A small network was shown many inputs. Here are its activations along a few directions, one row for each input.
In each table, some parts of the input vary, and every possible input appears once, in random order.
A made-up example of a description, with smaller parts first: one of 4 places along a line, together with either a single point or one of 11 places along a line or (one of 3 separate values, together with one of 5 places around a ring).
Shared parts are said once, and a part with two or three values counts as separate values.

Rows:
row 1: [-1.95 -1.85 -1.53 -2.02  4.28  7.32  4.77 -1.17  2.47  3.89  1.63 -3.03]
row 2: [-4.06 -2.51  1.29  1.30  6.11  4.76  1.69 -3.74  3.39 -1.63  2.12 -4.02]
row 3: [ 4.95  2.47 -1.45 -1.56 -5.58 -3.82 -2.22  3.40 -3.42  1.49 -1.86  4.50]
row 4: [-2.08  4.52 -4.64  1.12 -2.91  4.89 -1.21  5.29  2.39 -0.76 -4.24  2.05]
row 5: [-5.29  3.39 -1.85  5.48 -1.77  1.60 -3.65  2.66  2.86 -6.09 -3.27  1.08]
row 6: [ 1.10 -1.40  4.46  2.71 -0.13 -7.68 -3.14 -3.09 -2.34 -4.27  1.05 -0.72]
row 7: [ 5.34 -0.04 -0.78 -5.80 -2.88 -2.02  2.68  1.66 -3.30  6.45  0.52  2.38]
row 8: [ 1.80  1.58  1.10  2.76 -4.32 -7.28 -4.71  1.14 -2.97 -3.97 -0.88  3.17]
row 9: [ 2.81 -4.73  4.18 -1.59  3.49 -4.26  0.49 -5.09 -1.82  0.89  4.08 -1.86]
row 10: [-5.94  0.53  1.62  5.53  2.36  1.34 -1.99 -1.86  3.26 -6.51 -1.13 -2.71]
row 11: [-1.72  2.36 -4.15 -3.07 -0.14  6.83  3.61  3.59  2.14  3.94 -1.68 -0.32]
row 12: [ 5.05 -4.31  1.74 -4.88  1.49 -1.69  3.70 -2.78 -2.66  6.56  3.65 -0.50]
Changing only one part turns row 4 into row 10. The same change can be made to row 3. Which row results?
> row 6
What do these inputs look like to the network?
> one of 2 separate values, together with one of 6 places around a ring
Which other rows does row 1 become when the choice among 2 separate values takes its other values? List them by row number.
> row 12

Rows:
row 13: [-1.19  3.31 -0.32 -1.66 -0.36  2.49  1.17  1.78  1.58  0.24 -3.45 -1.60]
row 14: [-3.82 -0.29 -2.20 -1.21  1.49  3.53  2.85  1.07  1.58  1.44  1.74 -0.45]
row 15: [-0.88  0.37  1.89  3.48 -0.48 -4.35 -5.05 -0.85 -0.06 -5.97 -0.11  1.05]
row 16: [-2.74 -0.62  0.82 -1.38  4.56  2.21  1.55 -1.86  1.91 -1.10  1.59 -3.07]
row 17: [-2.76  1.53 -1.23  3.29 -3.73 -1.58  0.26  2.19 -0.30 -0.91 -1.76  0.44]
row 18: [ 9.49 -2.07  1.38 -7.06 -1.05 -3.91  1.31 -1.39 -4.98  6.56  2.08  1.90]
row 19: [ 0.31  3.80 -0.71  1.41 -2.06  0.55 -1.81  2.30 -0.22 -2.18 -3.56  0.09]
row 20: [ 7.51 -4.78  4.08 -5.24  0.70 -7.19  1.92 -3.76 -4.88  5.56  3.73 -0.58]
row 21: [ 1.13 -0.36 -2.31  1.39  2.16  6.84 -1.51 -0.03  2.30  0.23 -0.52  0.61]
row 22: [-4.44  1.49 -0.48  0.32 -1.55  1.35  3.43  1.37  0.79  1.15 -1.09 -0.86]
row 23: [-1.73  1.08  1.97  3.09 -0.87 -2.73 -1.04 -0.65  0.03 -3.58 -1.74 -2.26]
row 24: [-0.98 -2.86  0.43  3.16  3.79  3.93 -0.65 -3.13  2.11 -1.33  1.41 -1.34]
row 25: [-2.09 -2.54 -2.64  3.29  0.75  5.22  0.68 -0.12  1.80  1.24  1.50  1.30]
row 26: [-3.36  1.08  2.62  0.14  1.44  0.06  2.18 -1.53  1.13 -1.49 -1.12 -3.49]
row 27: [-1.73  0.52 -1.52  3.59 -3.48 -3.77 -3.66  2.12  0.00 -3.28 -0.33  3.69]
row 28: [-0.72  1.88 -1.93 -3.13  2.93  5.13  0.62  1.12  2.09  0.43 -0.31 -1.13]
row 29: [ 1.37  2.39 -1.11  1.58 -2.13 -2.19 -5.80  2.43  0.42 -4.61 -2.52  3.20]
row 30: [ 6.64 -3.91  1.24 -5.06 -2.12 -5.57  3.53 -1.06 -5.30  7.62  4.45  2.49]
What do these inputs look like to the network?
> one of 3 separate values, together with either a single point or one of 5 places along a line
Changing only the choice among 3 separate values turns row 27 into row 15. The same change can be made to row 30. Which row results?
> row 20
Which other rows does row 17 become when the place on the line of 5 takes its other values? List them by row number.
> row 14, row 22, row 25, row 27
Which other rows does row 24 become when the place on the line of 5 takes its other values? List them by row number.
> row 15, row 16, row 23, row 26

Rows:
row 31: [ 6.81 -4.29 -0.26 -4.61  0.26 -1.31  0.41 -1.66 -3.03  6.61  3.33  1.77]
row 32: [ 1.42 -0.83  0.85  1.42  3.67  4.46 -1.60 -3.11  2.50 -2.42 -2.16 -1.94]
row 33: [-0.97 -0.29 -3.79  0.01  3.24  4.32 -1.72  0.77  0.94 -0.15  1.44 -0.05]
row 34: [-2.98 -2.55 -2.15  1.24  0.10  2.85 -1.46  0.48  1.79  0.69  2.56  2.52]
row 35: [-0.18  3.04  0.44  1.18 -4.50 -1.20  0.51  1.36 -2.60 -0.41 -2.51 -0.36]
row 36: [-0.69 -0.91 -0.97  0.79  4.20  2.73 -1.45 -1.74  1.67 -3.28  2.84 -1.17]
row 37: [-2.12 -1.25  1.50  5.01 -0.20 -2.00  0.41 -1.52 -0.57 -0.98  0.64  0.20]
row 38: [ 5.62 -2.93  4.31 -4.05  1.55 -3.93  1.98 -3.47 -3.02  4.54  3.98 -0.70]
row 39: [-3.88 -0.51  0.73  3.50 -1.88 -3.77  2.36 -0.41 -0.14 -0.05 -0.93 -1.80]
row 40: [-3.89  1.20  0.04 -1.40  2.63 -0.11  1.87  0.36  1.81 -1.61  0.73 -4.55]
row 41: [-0.88  2.66  1.61 -2.52 -0.81 -6.03 -1.83  1.51 -0.16 -3.10 -2.30 -0.70]
row 42: [ 2.70 -1.23  0.82  4.15 -0.84 -1.13 -3.20 -1.34 -1.65 -3.43 -0.40  0.61]
row 43: [-0.38  4.55 -0.37 -3.24 -2.22 -3.27 -1.34  2.09 -1.74 -1.95 -2.61  1.88]
row 44: [-2.99 -3.79 -0.12  2.38  2.11  1.18 -0.85 -2.13  1.19 -2.35  2.87  1.72]
row 45: [-1.30  3.07  0.05 -1.41  0.61  4.61  2.28 -0.30  1.30  0.57 -4.77 -2.86]
row 46: [-3.44 -0.97 -2.96  0.07 -0.72  3.16  2.08  3.08  1.53  1.63  0.90  3.05]
row 47: [ 0.90  1.95 -1.89 -0.75  0.83  6.69  1.33  2.10  2.96  1.56 -4.46 -0.71]
row 48: [ 4.26 -1.41  1.08 -6.06 -0.96 -2.80  4.75 -1.36 -4.67  6.34  1.78 -0.06]
row 49: [-3.37  3.04 -1.82 -2.17  1.24  2.77  2.39  1.01  0.41 -0.43  0.51 -2.02]
row 50: [-1.70  1.63  2.40 -0.83  1.64  1.79  1.59 -0.93  3.23 -0.60 -4.03 -5.51]
row 51: [ 2.41  1.53 -2.16 -1.31 -0.69 -1.62 -5.79  1.76 -0.23 -1.81 -1.05  3.61]
row 52: [-5.61  0.24 -1.06 -0.57 -1.03  1.04  3.02  0.59 -0.11  0.49  0.62  0.86]
row 53: [ 6.32 -3.00 -1.07 -5.59 -0.55 -0.91  3.98  1.09 -3.24  7.44  1.79  2.27]
row 54: [-1.22  1.93 -3.71 -1.52  1.52  4.84  1.43  3.43  1.99  0.64  0.79  0.13]
row 55: [-0.35 -2.42  0.13  5.40 -0.63 -0.73 -1.16 -2.42  0.58 -1.92  1.76  1.40]
row 56: [ 1.40  0.43 -1.16  0.38  1.64  6.21 -2.20 -0.53  3.17  0.58 -2.59 -1.19]
row 57: [-3.17  1.64 -0.78  2.60 -3.85 -0.94  2.76  0.27 -0.83  1.12 -0.66  0.56]
row 58: [-0.15  0.63  2.67  0.87  3.69  3.34 -0.18 -2.14  2.08 -1.50 -2.84 -3.29]
row 59: [ 2.04  1.93 -1.53  1.88 -4.23  0.84 -0.51  3.60 -0.97  0.57 -2.15  1.73]
row 60: [-0.83  0.88  1.99  2.06 -2.52 -3.99  0.13  0.77 -1.85 -1.48 -2.74 -2.73]
row 61: [ 0.99  1.99  2.25 -0.94  0.76 -4.33 -3.74  0.32 -0.43 -4.06 -0.66  1.33]
row 62: [-2.22  0.54  0.79  0.21  4.17  1.57 -0.05 -0.79  1.30 -2.46  2.26 -2.51]
row 63: [-0.53 -1.53 -2.36  4.56 -2.19  0.84 -1.57  0.05  0.47  1.23  0.84  2.34]
row 64: [-4.36 -1.94  2.03  1.61  1.51  0.00  0.37 -1.17  1.49 -1.67  2.88  0.19]
row 65: [-0.94  0.44 -2.72  3.28 -3.55  1.15  1.79  2.66  0.82  2.21 -0.35  2.70]
row 66: [-6.04 -1.21  1.23  0.02 -0.11 -1.77  2.32 -0.04  1.98 -0.84  1.40 -1.83]
row 67: [ 1.00  0.21  2.68  3.59 -0.87 -2.28 -1.78 -0.36 -2.17 -2.50 -1.05 -0.71]
row 68: [ 1.95  3.82 -2.00 -2.75 -2.44 -1.18 -2.66  4.38  0.52 -0.94 -1.77  3.86]
row 69: [ 2.82  0.91  0.79 -0.58  0.25 -3.18 -5.42 -0.66  0.79 -5.02  0.46  2.53]
row 70: [ 2.56  0.00 -1.23  3.13 -2.90  0.48 -3.84  1.04 -1.19 -0.43 -0.86  1.37]
row 71: [ 7.14 -4.59  2.44 -3.68  1.67 -2.89  0.68 -4.38 -2.72  3.77  4.33  0.77]
row 72: [ 3.85 -2.61  3.28 -5.36  0.37 -5.51  3.94 -2.27 -3.20  5.42  2.19 -2.69]
What do these inputs look like to the network?
> one of 6 places around a ring, together with either a single point or one of 6 places along a line
Changing only the place on the ring of 6 turns row 72 into row 31. The same change can be made to row 60. Which row results?
> row 70
Changing only the place on the ring of 6 turns row 32 into row 56. The same change can be made to row 69. Which row results?
> row 51
Which other rows does row 49 become when the place on the line of 6 takes its other values? List them by row number.
> row 35, row 43, row 45, row 52, row 57
Which other rows does row 54 become when the place on the ring of 6 takes its other values? List them by row number.
> row 33, row 36, row 40, row 49, row 62
Which other rows does row 54 become when the place on the line of 6 takes its other values? List them by row number.
> row 46, row 47, row 59, row 65, row 68
Which other rows agree with row 37 in the place on the ring of 6? List them by row number.
> row 38, row 58, row 61, row 62, row 64, row 67

Rows:
row 73: [-1.08  3.17 -0.13  1.15 -4.80 -4.68 -1.04  2.91 -1.15 -1.14 -2.03  1.95]
row 74: [ 1.14 -3.35  2.39  2.29  0.58 -5.04 -1.69 -2.79 -1.54 -1.76  3.48  0.42]
row 75: [ 1.77 -2.22  0.06  3.17 -1.24  1.38 -0.07 -0.91 -0.76  1.68  0.44  0.81]
row 76: [-5.58  2.50 -3.30  3.90 -3.03  1.30 -0.95  3.02  0.87 -2.70 -1.49  2.20]
row 77: [ 4.60  1.17 -0.24 -1.09 -0.70 -2.26 -4.37  0.80 -0.82 -1.14 -1.25  2.55]
row 78: [-4.95  4.75 -1.22  1.99 -1.50  1.46  1.66  2.82  0.99 -2.76 -4.03 -3.03]
row 79: [ 4.75 -3.21 -1.14 -3.80 -1.05 -1.93  2.25 -0.01 -2.90  5.61  3.38  2.30]
row 80: [ 4.80  2.93  1.85 -3.61 -0.89 -3.25 -3.41  0.25 -1.45 -1.71 -1.96  0.82]
row 81: [-6.90  2.97 -2.44  3.03 -1.55  2.46  0.53  3.49  2.90 -3.22 -2.58  0.99]
row 82: [-0.34 -1.41 -1.19 -4.17  2.06  3.41  4.47  0.23  0.93  4.78  2.82  0.39]
row 83: [ 1.38  0.18 -0.13 -5.12  2.24  2.68  5.66  0.04 -0.69  5.50  1.47 -3.32]
row 84: [ 3.89  0.06  3.18 -1.48 -1.87 -3.17  1.18 -1.48 -2.80  2.13 -2.53 -1.35]
row 85: [-0.74  1.39 -1.89  0.54  2.58  5.39 -2.79  1.13  3.85 -3.17 -1.17  1.27]
row 86: [-0.78 -3.24  1.72  2.81  1.65 -2.88 -1.71 -2.53 -1.24 -2.33  3.32  0.08]
row 87: [ 0.95 -2.14 -2.44 -3.35  0.68  2.23  2.95 -0.36 -1.27  5.00  3.47  1.58]
row 88: [ 1.31 -2.13  3.37  0.14  0.58 -6.75 -1.41 -2.66 -2.02 -1.49  1.83 -0.21]
row 89: [ 3.59 -2.57  0.49  2.81 -2.03 -0.73 -0.03 -1.16 -1.44  2.32  0.27  1.06]
row 90: [ 3.11 -2.64 -1.29 -3.32 -0.44  0.24  2.44  0.11 -2.08  5.29  3.90  1.88]
row 91: [-2.48 -0.12  2.91  1.23  3.66 -0.34  1.41 -2.95  0.64 -2.73  0.69 -5.10]
row 92: [-0.09  0.83  1.13  0.79  0.98  3.46  2.80 -1.26  0.82  1.09 -2.15 -4.18]
row 93: [-4.27 -2.14  1.69  2.07  4.00  0.50  0.25 -2.56  2.02 -3.27  2.02 -1.38]
row 94: [-2.52 -0.49  0.29  0.81  1.45  4.57  1.76 -0.99  3.29  0.98 -1.79 -2.91]
row 95: [-1.51  1.76 -1.85 -0.61  3.23  5.47 -2.82  0.99  4.20 -2.85 -2.60 -1.30]
row 96: [-7.37  3.65 -1.97  1.93 -1.36  2.59  0.72  3.15  3.88 -2.84 -3.32 -1.58]
row 97: [ 0.96  3.11 -0.94 -0.43  2.80  4.40 -1.70  0.59  1.63 -2.68 -2.96 -2.74]
row 98: [ 3.71 -1.46  1.46  0.90 -1.91 -2.32  0.37 -1.20 -1.91  2.68 -1.32  0.27]
row 99: [ 0.56  0.71 -3.12  1.46  1.22  4.10 -4.38  0.72  1.47 -2.67 -0.42  2.57]
row 100: [-1.11 -1.13 -1.11 -5.27  2.76  3.48  4.43  0.31  1.27  5.30  1.50 -2.00]
row 101: [-3.25  2.11 -1.94  3.81 -4.00 -0.74 -1.43  3.47 -0.22 -2.12 -0.85  2.46]
row 102: [ 4.46 -0.17 -1.57  0.96 -0.57 -0.50 -4.89  1.04 -0.64 -1.49 -0.15  3.37]
row 103: [-4.84 -1.45  2.14  1.04  4.16  0.68  0.34 -2.75  3.03 -2.85  1.21 -3.85]
row 104: [-0.86  4.51  1.45 -1.44 -4.46 -5.81 -0.34  2.49 -2.47 -1.82 -3.43  0.28]
row 105: [ 1.58 -0.33  5.27 -2.32  0.25 -7.66 -0.65 -2.80 -2.54 -2.15  0.82 -1.66]
row 106: [ 2.69  0.12 -2.06  1.46  0.31  1.85 -4.89  1.31  0.08 -2.13 -0.12  2.97]
row 107: [-2.82 -2.48  0.96  2.97  2.30 -0.64 -1.06 -3.27  0.39 -2.76  3.50 -0.29]
row 108: [-1.41  1.85 -1.38  3.25 -4.74 -2.96 -1.49  3.18 -0.97 -1.48 -0.91  2.77]
row 109: [ 5.07 -0.35  2.01 -7.93 -1.14 -4.35  3.33 -0.14 -3.33  5.34  1.52  0.19]
row 110: [-0.50 -1.74 -1.16  3.03 -0.20  3.34  0.28 -1.37  0.26  1.10 -0.05  0.62]
row 111: [-1.93 -1.21 -0.20  2.00  1.29  4.46  1.66 -0.77  2.28  0.59 -1.09 -0.47]
row 112: [ 4.98 -1.79  0.33 -5.62 -1.32 -3.48  2.64 -0.08 -2.59  5.89  2.57  1.59]
What do these inputs look like to the network?
> one of 5 separate values, together with one of 8 places along a line
Changing only the place on the line of 8 turns row 100 into row 82. The same change can be made to row 96. Which row results?
> row 81
Which other rows does row 106 become when the choice among 5 separate values takes its other values? List them by row number.
> row 75, row 86, row 90, row 101
